These are the activations of a small neural network, seen along a few directions. Each row is one input.
In each table, some parts of the input vary, and every possible input appears once, in random order.
Descriptions start from the smaller parts, as in this example, which fits no table here: one of 4 places along a line, together with either a single point or one of 9 places around a ring or (one of 2 separate values, together with one of 8 places around a ring).
Shared parts are said once, and a part with two or three values counts as separate values.
In the rows, 128 means zero.

Other details of the inputs shift rows strongly along two fixed directions, in all tables alike. That doesn't count.
These rows show it; all are for the same input, with only those details redrawn:
[125 147 139 143 160 110 175 103 137 169 187]
[ 88 121  87 106 105 105  78 148  66 138 133]
[123 113 166 179 112 168  63 108 173  44  61]
[ 91 125  94 111 110 105  89 143  74 141 139]
[ 92 124  95 112 110 106  89 142  75 139 139]
[121 113 162 175 110 166  61 110 168  47  61]
[130 149 149 151 166 113 183  97 150 166 187]
[126 144 147 150 159 116 170 100 147 157 177]

Rows:
row 1: [110 139  52  75 103 110  99 194  45 127 115]
row 2: [ 97  88  70 105  82  85 102 157  80 168 125]
row 3: [112 106 151 162 104 169  43 121 151  56  77]
row 4: [106  93 102 115  89  83  82 134  93 163 135]
row 5: [151 106 132 175  72 138  57 113 170  63  53]
row 6: [144 161 146 127 160 111 185 128 128 155 176]
row 7: [132 160 134 147 160 107 198 102 139 172 195]
row 8: [148 157 155  88 163 111 182 123 124 184 175]
row 9: [119 104 154 139 122 169  73 153 148  52  54]
row 10: [ 96 136  58 103  85 100  81 161  41 137 129]
row 11: [ 92  74  58  72 119 140 112 100  44 111 129]
row 12: [ 75 108  74  95 114 120  89 166  67 156 147]
row 13: [141 151 115  85 108 122 114 153  84 131 110]
row 14: [145 145 171 140 162 131 156 119 153 125 148]
row 15: [117 134 130 141 168 122 190 116 146 171 176]
row 16: [105 136  51 106 101 118 105 164  72 128 117]
row 17: [106 125 114  90 122 119  82 165  73 135 147]
row 18: [162 162 139  98 167 126 220 132 137 179 161]
row 19: [109 108 132 164 104 169  79 133 155  50  52]
row 20: [114 117 124  70 128 142 105 165 101 144 120]
row 21: [132 158  71  52  97 100 100 173  42 147 123]
row 22: [129 118 141 181 108 180  89 124 174  41  45]
row 23: [151 149 173 102 163 135 162 118 148 164 169]
row 24: [153 166 146  92 154 110 192 125 120 177 172]
row 25: [135 146  83  65 113 126 121 172  79 133 104]
row 26: [161 161 156 148 151 133 167 122 148 119 141]
row 27: [143 123 149 155 116 177  93 148 157  41  44]
row 28: [152 125 127 153 144  97 214 106 164 200 177]
row 29: [144 121 166 126 115 182  95 140 167  53  33]
row 30: [155 133 133 156 128  88 183  97 152 187 176]
row 31: [ 88  74  83  97  92  96  81 158  84 181 143]
row 32: [148 172 111 146 149 111 185 107 136 157 182]
row 33: [175 118 210 216 138 141 165  61 250 103 114]
row 34: [149 136 171 108 164 148 174 125 165 140 125]
row 35: [118  69 149 162  90 145  62 123 174  81  51]
row 36: [134 112 144 140 141  90 163  99 151 208 206]
row 37: [181 126 169 197 147 139 198  80 241 129 127]
row 38: [166 141 204 182 176 175 190 105 227  80 106]
row 39: [141 104 140 132 162 155 169  39 135 101 157]
row 40: [121 155  62  77 103  95  97 179  39 136 138]
row 41: [115 113 152 167 108 158  61 115 154  57  69]
row 42: [131 132 155 122 178 139 176 137 150 157 176]
What is each input in this table made of? -> one of 2 separate values, together with either a single point or (one of 4 places along a line, together with one of 5 places along a line)
Changing only the choice among 2 separate values turns row 6 into row 38. The same change can be made to row 39. Which row results? -> row 11
Changing only the choice among 2 separate values turns row 15 into row 41. The same change can be made to row 20. Which row results? -> row 23
Change only the place on the line of 5 in row 37. List by row number the other rows that result. -> row 2, row 28, row 31, row 35

Rows:
row 43: [150 142 155 143 169 144 193  91 158 124 150]
row 44: [144 134 147 115 151 151 159 130 143 117 118]
row 45: [128 109 130 139 100 122  97 129 138 126 108]
row 46: [115 116  85  96 117  73 158 141  83 210 179]
row 47: [123 104 134 143  92 125  69 138 138 104  89]
row 48: [124 124 124  99 110 157  78 158 106  85  79]
row 49: [143 145 145 133 162 143 175  96 150 123 148]
row 50: [108 141  71  48 131 102 139 172  43 184 163]
row 51: [131 112 152 161 150 153 152  90 168 103 126]
row 52: [138 129 163 159 135 117 144 113 172 148 140]
row 53: [107 105 145 130 114 139  74 132 127 105  99]
row 54: [139 128 136 164 137 127 158 100 170 134 141]
row 55: [135 126 153 157 164 145 174  84 173 129 155]
row 56: [ 96  88 100  98  89 132  48 145  88 105  85]
row 57: [115 115 103 141  99 122  93 133 116 120 116]
row 58: [147 114 176 153 163 142 182  84 188 138 148]
row 59: [125 138 123 115  99 132  82 171 113 104  80]
row 60: [146 132 129 125 120 136 133 146 139 115  94]
row 61: [101 141  65  66 124  97 129 152  31 173 176]
row 62: [132 130 109 107 101 132  95 161 114 109  82]
row 63: [119 127 155 158 150 144 132 105 155 114 137]
row 64: [110 110 129 142 124 143  90 122 126  95 115]
row 65: [130 130 107 129 102 130  97 133 116  99  91]
row 66: [123 121 138 147 143 144 135 103 143 120 141]
row 67: [135 132 127 144 105 135  88 136 129  84  90]
row 68: [132 139 139 151 109 139  94 132 139  85  87]
row 69: [106 144  90 118 135  75 164 139  88 208 203]
row 70: [117 148  97  65 143 103 148 169  65 178 175]
row 71: [114 106  99 140  99 120 104 131 115 117 108]
row 72: [107  96 128 119 103 136  57 140 111  99  95]
row 73: [136 129 142 168 134 124 141 111 164 127 142]
row 74: [142 165 104 113 153  87 206 121 104 205 209]
row 75: [136 150 159 118 153 147 147 139 142 122 128]
row 76: [105 120  93  81 133  90 144 137  70 205 193]
row 77: [129 133 112 107  99 126  83 173 104 109  90]
row 78: [151 160 182 157 179 147 191  90 178 124 160]
row 79: [138 116 140 145 120 120 136 112 161 141 126]
row 80: [144 136 131 125 111 141 107 152 136 107  88]
row 81: [139 139 155 142 146 151 132 110 147  91 123]
row 82: [160 146 147 158 153 128 192  98 168 134 143]
What is each input in this table made of? -> one of 2 separate values, together with one of 4 places along a line, together with one of 5 places along a line
Changing only the place on the line of 5 turns row 79 into row 45. The same change can be made to row 50. Which row results? -> row 48
Change only the choice among 2 separate values in row 74. List by row number the other rows that result. -> row 61
Start at row 58 and move only the place on the line of 4, one step at a time. The first step leads to row 51. Which rows follow, in order? -> row 43, row 44
Change only the choice among 2 separate values in row 77. List by row number the other rows that result. -> row 70
Start at row 77 and move only the place on the line of 4, one step at a time. The first step leads to row 67. Which rows follow, in order? -> row 73, row 47
